A small network was shown many inputs. Here are its activations along a few directions, one row for each input.
Each table varies a few parts of the input and shows all the possible inputs, shuffled.
A made-up example of a description, with smaller parts first: one of 2 separate values, together with either a single point or one of 9 places around a ring or (one of 6 places along a line, together with one of 8 places around a ring).
Shared parts are said once, and a part with two or three values counts as separate values.
In the rows, 128 means zero.

Other details of the inputs vary at random and push rows far along three fixed directions, the same in every table; ignore that.

Table:
R1: [130  96 164 129 118 135 108 109 132  95 126 120 165 143 151]
R2: [141  85 166 122 117 125 116 107 123 110 138 119 158 130 165]
R3: [134 134 112 140 147 110 132 116 107 138 152 122 116 146  99]
R4: [118 157 108 137 133 138 132 134 150 137 119 136 107 120 121]
R5: [126  89 129 141  79 116 112 125  36 137 166 104 121 132 134]
R6: [151  85 102 119 174 127 124  90 161 104 161 148 164 134 132]
R7: [114 159 134 122 112 144 129 157 160 132  81 135 120 103 134]
R8: [138  88 153 113 123 129 121 113 140 107 128 127 164 131 164]
R9: [124 161 116 121 136 141 141 141 153 137 117 141 103 131 134]
R10: [109 130 193 132  76 141 108 148 124 107  80 109 145 122 156]
R11: [133 127  89 143 146 101 141 110 110 142 160 126 113 125 100]
R12: [151  98 110 107 173 135 137 106 166 112 150 150 154 143 144]
R13: [131 156 123 123 139 131 141 144 138 149 121 129 106 123 127]
R14: [132  87 157 125 119 123 115 106 124  99 131 124 168 142 140]
R15: [123 129  99 147 131 100 139 115 105 141 153 129 110 126 105]
R16: [159  86 138 104 169 139 114 108 166  96 135 134 185 139 137]
R17: [120 163 124 124 124 137 142 141 138 145 112 137 102 127 133]
R18: [128 134 108 143 138  94 141 120  88 142 159 114 113 142  90]
R19: [132 131 105 142 138  97 142 113  91 152 166 118  98 139 113]
R20: [124 157 117 120 140 138 139 145 149 135 107 133 120 134 106]
R21: [157 100 107  93 190 147 137 106 185 112 144 159 156 139 141]
R22: [117 168 127 128 131 143 131 148 146 132 102 135 112 135 115]
R23: [133  89 162 135 118 125 107 110 126 108 134 119 163 113 155]
R24: [118 155 146 118 105 135 141 161 141 141  92 125 113 114 140]
R25: [ 96 112 188 140  26 144  89 162  52 112 101  98 141 121 152]
R26: [129 133  98 148 140 101 135 107  99 149 163 123 101 125  99]
R27: [120 149 125 112 141 150 131 140 167 118 100 141 134 137 122]
R28: [120 104 117 152  83 122 111 132  46 136 157 112 117 116 119]
R29: [137 133 109 144 152  99 135 113  88 146 160 114 112 142  91]
R30: [124 152 109 132 142 142 133 132 156 138 118 143 110 119 119]
R31: [118 155 125 129 120 132 134 155 148 139 102 130 112 106 120]
R32: [119 160 140 108 116 146 138 162 162 137  82 137 117 116 144]
R33: [118 161 124 133 128 137 130 148 147 139 104 133 104 109 122]
Each input here is: one of 3 separate values, together with either a single point or (one of 2 separate values, together with one of 5 places along a line).
- The inputs of R12 and R27 match in every part but the choice among 3 separate values. If R5 is changed in the same way as R12 into R27, which row does it become? => R25
- Which other rows agree with R30 in the choice among 3 separate values? List them by row number. => R4, R6, R7, R11, R15, R23, R26, R28, R31, R33

Table:
R34: [105 150 136 119 114 132 126 163 143 120 109 116 133 135 110]
R35: [141 143 148  96 148 159 131 142 172 133  81 147 132 114 153]
R36: [155  97 117 133 169 135 102  81 137 105 161 144 165 157 120]
R37: [106  96 159 146  76 102 118 105  73 106 157 102 145 160 135]
R38: [144 163  93 123 186 139 131 121 137 145 151 143 108 161  98]
R39: [139 156  97 135 166 130 142 124 131 152 145 137  83 139 118]
R40: [138  95 175 140 113 145 101 100 122  90 125 123 158 133 164]
R41: [119 180 121 120 139 148 132 153 141 145 115 132 102 156 118]
R42: [119  85 145 143  77  72 140 105  56 129 153 104 128 133 133]
R43: [134 149 115  88 163 154 154 155 189 139  85 158 123 127 138]
R44: [110 131 129 142  91 100 144 124  85 132 116 119 118 128 109]
R45: [139 109 162 126 134 139 113 131 133 112 123 105 147 126 137]
R46: [126 153 141 125 118 133 131 134 137 151 102 142 119  96 143]
R47: [156 151  96 114 185 130 151 121 131 155 134 143 109 139  96]
R48: [130 107 153 100 119 134 125 125 143 104 109 136 176 144 138]
R49: [154  78 107 119 162 114 129  80 146 124 159 155 167 118 134]
R50: [163 106  41  79 184 230 101 156 147 127 148 185 134 131 130]
R51: [110 107 193 118  76 157 116 145 156  91  84 120 153 129 203]
R52: [ 97 170 111 147  93 127 143 143 117 131 108 124  89 135 111]
R53: [149  76 106 128 166 113 116  92 155 111 173 135 164 114 130]
R54: [111 164 132 136 115 117 143 170 117 151 115 103  84 116 122]
R55: [125 157 143 112 125 132 137 147 118 146 107 127 126 144 118]
R56: [115 177 114 149 125 137 134 142 126 155 111 134  71 120 119]
R57: [135 103 138 117 139 130 115 103 134 109 120 145 177 137 121]
R58: [144  91 111 132 165 133 110  82 140  99 161 147 169 158 119]
R59: [105 138 124 139  81  95 147 127  99 147 125 127 113 107 127]
R60: [160 140  82 114 196 143 140 108 160 141 122 161 127 131  92]
R61: [114 169 135 148 110 133 134 142 101 148 118 113  84 139 123]
R62: [111 168 136 142 111 117 133 162 119 161 124 108  89 100 128]
R63: [124 142 133 111 132 157 132 135 169 119  72 152 144 117 127]
R64: [117 162 101 127 135 133 148 143 150 153  89 152 103 112 108]
R65: [113 110 136 139  96 105 124 128 126 116 140 114 140 103 140]
R66: [124 149  66 137 160 102 149 135 130 142 150 129  91 122  82]
R67: [118 148 116 103 140 165 140 146 196 114  95 153 119 133 150]
R68: [153  42 113 102  99 170  90 133  45 117 160 140 172 117 151]
R69: [126 108  86 167 135  86 134  86  79 137 180 125 101 142 106]
R70: [114 166 147 144 114 141 125 158 124 134  96 111 104 107 112]
R71: [134 151  79 148 165 123 137 110 129 148 146 145  85 132 101]
R72: [138  84 174 119 110 120 111 126 135 105 145 105 163 112 177]
R73: [108 122 203 136  68 133 102 158 118 114  87  89 133 102 172]
R74: [127 161 136 117 124 130 141 145 134 162 107 136 107 105 141]
R75: [151  68 110 109 171 116 128 102 154  98 165 125 160 135 131]
R76: [129 114 163 117 100 114 132 128 115 138 125 121 139 114 168]
R77: [155  85 137 122 143 127 115  91 138 116 125 140 163 118 143]
R78: [146 107 169 117 129 149 114 113 140 109  98 135 165 119 148]
R79: [105 128 142 147  77 101 138 129  92 143 153 108 105 133 154]
R80: [122 164 134 140 108 122 139 143 108 159  96 131  88 106 117]
R81: [180  61  44  83 195 196  93 142 121 116 185 161 162 122 114]
R82: [112 177 121 128 117 137 145 154 142 158 120 129  84 124 148]
R83: [114 167 124 121 124 155 147 158 156 132  98 132 104 147 134]
R84: [139 149 124 105 151 159 129 133 192 138  88 166 141  96 145]
R85: [123 167 136 126 118 137 121 139 128 142  89 140 128 125 104]
R86: [108 168 127 154 106 124 129 132 112 158 129 127  82 110 135]
R87: [124 107  96 146 122  82 146  94  87 139 196 120 106 143 125]
R88: [119 158 118 115 156 160 117 155 187 115  92 146 145 122 103]
R89: [140 152  84 120 159 111 168 133 113 160 139 133  98 150  90]
R90: [128  98 149 110 116 130 123 134 170 102 133 126 161 110 159]
R91: [121 114 198 128  87 151  95 145 161 102  93 118 161  83 183]
R92: [148  90 107 122 147  87 150  97 102 146 182 129 137 137 133]
R93: [137 165 126  94 175 166 126 168 192 127 102 136 136 137 115]
R94: [116 153 152 146 107 110 119 150  84 139 134  94 113 132 105]
R95: [117  99 133 138  97 115 120 100 125 110 148 127 144 124 162]
R96: [157  77 121 113 175 121 131 108 142 100 167 118 163 148 126]
R97: [125 116 160 132 102 129 123 127 120 121 125 114 122 138 168]
R98: [116 143 130 108 130 168 137 144 184 105  92 145 132 142 145]
R99: [114 178 139 147 114 129 118 161 115 143 111 115 104 119  92]
R100: [125 122 168 127  91 117 138 131  87 134 114 105 129 134 140]
R101: [139 108 155 134 131 132 107 125 138 111 124 118 140 106 141]
R102: [110 147 143 112 118 153 113 160 175  99  85 131 156 122 122]
R103: [113 112 152 145  99 126 115 132 123 106 112 108 145 116 124]
R104: [104 166 119 158  98 122 128 130 114 157 125 128  86 110 131]
R105: [129 105 165 109 129 141 112 144 153  95 121 117 176 142 142]
R106: [143 152  84 133 184 139 132 131 156 137 129 135 113 122  84]
R107: [121 119 174 152  82  98 113 109  52 135 133 108 137 131 116]
R108: [145 116 123 141 145  88 131 100  58 153 170 115 128 154  95]
R109: [110 109 181 123  78 149 107 149 159  75  78 114 172 110 160]
R110: [157  82 113 129 172 121 111  91 152 116 170 132 162 109 133]
R111: [158  99 125 129 176 139 103  82 131 106 165 142 160 156 124]
R112: [102 141 138 137  96 133 117 131 125 108 113 129 135 145 127]
R113: [119 153 109 111 139 165 133 140 197 111  90 158 123 125 145]
R114: [147  89 113 111 164 116 125  91 131 104 147 148 179 150 112]
R115: [102 166 102 150 120 117 138 158 130 148 109 123  83 105  95]
R116: [137 152  77 148 167 111 136 130 126 153 145 128  85 115  81]
R117: [143 104 164 109 134 143 116 137 151  98 119 109 158 130 151]
R118: [138 105 111 133 149 105 132  99  96 122 183 122 138 176 116]
R119: [140 135  79 117 185 153 135 108 198 128 141 174 128 123 130]
R120: [104 117 191 130  58 124 119 168 126 109  94  94 135 112 169]
R121: [101 159 118 156  98 130 134 132 113 136 110 124  93 133 110]
R122: [109 101 150 137  64  78 140 114  71 139 149 108 125 119 142]
R123: [109 130 135 146  90  90 141 148  93 149 155  95 106 115 131]
R124: [114  87 147 149  86  85 128 116  68 112 161  82 132 138 117]
R125: [134 102 106 133 131  84 155  98  75 137 168 118 123 151  96]
R126: [133 141  69 127 159 103 158 119 126 150 137 149 103 128  93]
R127: [142 117 103 151 147  95 143  98  69 141 187 107 101 164 111]
R128: [141 114 111 156 136  89 134  89  75 152 199 115 102 137 130]
R129: [117 173 122 124 123 119 158 159 114 170 102 127  82 123 120]
R130: [137 114 159 125 132 146  93 127 152  93 113 126 175 123 130]
R131: [141  91 161 102 131 130 123 120 133 102 123 134 185 152 148]
R132: [114 184 111 156 112 138 132 141 120 149 105 129  80 129 103]
- What is each input in this table made of? => one of 3 separate values, together with either a single point or (one of 4 places along a line, together with one of 8 places around a ring)
- The inputs of R85 and R130 match in every part but the choice among 3 separate values. If R100 is changed in the same way as R85 into R130, which row does it become? => R117
- The inputs of R50 and R81 match in every part but the choice among 3 separate values. If R104 is changed in the same way as R50 into R81, which row does it become? => R110
- The inputs of R58 and R88 match in every part but the choice among 3 separate values. If R111 is changed in the same way as R58 into R88, which row does it become? => R99
- Change only the place on the line of 4 in R90. List by row number the other rows that result. => R34, R75, R124
- Change only the choice among 3 separate values in R73. List by row number the other rows that result. => R35, R39
- Change only the choice among 3 separate values in R47. List by row number the other rows that result. => R45, R61

Table:
R133: [118 110 116 146  96 118 122 115  82 125 150 123 124 139 125]
R134: [112 144 149 140 107 131 122 138 160 128  98 130 119 102 143]
R135: [109 157 136 138  86 131 133 152  77 150 120 112  92 145 122]
R136: [129 112 131 137 138 133 121 104 165 111 126 140 142 122 149]
R137: [131  78 152 139 110 104 121  86 121 103 147 120 160 135 155]
R138: [139 144 106 124 161 120 152 109 136 140 150 133 113 164 121]
R139: [143 133  89 133 159 139 124 134 131 143 143 137 117 101 104]
R140: [103 155 144 129  97 137 133 138 161 120  91 135 123 125 149]
R141: [126 165 123 121 138 120 154 155 147 152 109 123 105 114 115]
R142: [152 100 179 109 132 124 122 119 146 111 126 118 167 127 163]
R143: [130 154  98 107 153 155 139 158 148 144 116 147 113 127 110]
R144: [149  70 162 115 140 115 123 102 143  99 139 121 181 128 164]
R145: [135 143  96 116 156 146 137 129 118 139 144 138 113 161 117]
R146: [115 120 175 126 103 149 109 123 176  96  89 134 154 102 173]
R147: [102 157 130 132  88 141 126 165 114 146 100 130 105 108 120]
R148: [122 156  92 110 144 154 137 148 142 136 119 146 107 144 115]
R149: [130 145 121 102 165 142 145 140 187 129 109 146 132 127 134]
R150: [105 144 133 138  77 117 130 152  72 141 125 111 101 129 120]
R151: [116 129 198 130 126 136  96 124 171  69  71 111 192 148 104]
R152: [113 148 146 131  91 131 128 153  82 139 118 116 106 138 131]
R153: [147 106  92 127 155 116 127 116 101 141 168 127 132 117 102]
R154: [111 123 133 156 101 108 123 104 121 120 140 117 120 128 140]
R155: [124 134 157 138 107  95 138 129  92 146 131 103 113 134 134]
R156: [143  82 169 130 122 110 126  89 112 108 147 117 157 157 159]
R157: [117 163 115 134 141 128 133 141 164 144 107 135 105  98 122]
R158: [102 154 118 140  84 122 126 151  89 145 121 121  95 118 114]
R159: [126 106 118 148 101  97 120 123  62 139 161 110 122 120 113]
R160: [145  80 167 131 126 124 107 102 156 101 130 121 171  97 162]
R161: [144 136 100 139 190 128 110 114 124 103 141 126 156 169  37]
R162: [142 113 137  97 158 153 132 111 196  94 112 150 163 145 161]
R163: [104 148 146 143  90 109 136 141 123 141 105 117 110 111 133]
R164: [139  99 169 121 123 119 128 105 124 110 136 117 154 146 160]
R165: [137 106  84 132 150 122 130 104 103 132 166 139 125 141 107]
R166: [120 135 126 133 103 119 131 150  82 147 126 116 107 122 116]
R167: [154 101  97 116 166 119 132 121 105 139 168 126 133 129 103]
R168: [133 170 136 104 157 153 147 156 187 140  94 145 120 133 136]
R169: [122 162 114 126 135 123 144 146 160 149 101 136 107 110 119]
R170: [112 156 127 128 109 169 113 159 156 124  90 144 115 103 136]
R171: [146 125  76 118 184 165 121 117 173 120 139 162 132 126 119]
R172: [129 100 113 135 120 114 130 114  77 127 164 119 126 147 120]
R173: [145 108  90 139 155 122 115 111 107 134 162 133 126 114 110]
R174: [142 127 111 117 149 129 131 129 100 145 157 128 118 145 112]
R175: [151 114  77 128 177 140 118 117 145 132 157 152 126 122 108]
R176: [129 156 124 106 151 146 147 146 187 127 100 146 127 129 137]
R177: [124 146 154 121 101 141 126 163  97 149 106 113 115 118 130]
R178: [131  99 155 134 109 100 124 111 119 122 136 108 148 107 142]
R179: [124 144 146 125 101 134 125 158  91 146 115 114 114 128 130]
R180: [116 109 166 133  94 118 123 115 135 106 117 121 153 117 160]
R181: [126 116 141 127 121 114 137 114 132 119 131 124 135 142 142]
R182: [139 118  68 150 154 121 125  99 101 133 179 140 107 140 100]
- The inputs of R146 and R170 match in every part but one. If R142 is changed in the same way as R146 into R170, which row does it become? => R177
- The inputs of R168 and R174 match in every part but one. If R178 is changed in the same way as R168 into R174, which row does it become? => R153
- What is each input in this table made of? => one of 2 separate values, together with either a single point or (one of 4 places along a line, together with one of 6 places along a line)
- Change only the choice among 2 separate values in R155. List by row number the other rows that result. => R179
- A walk changes only the place on the line of 6. It starts at R160 and steps to R157. List the rest of the walk in order. => R134, R146, R136, R154
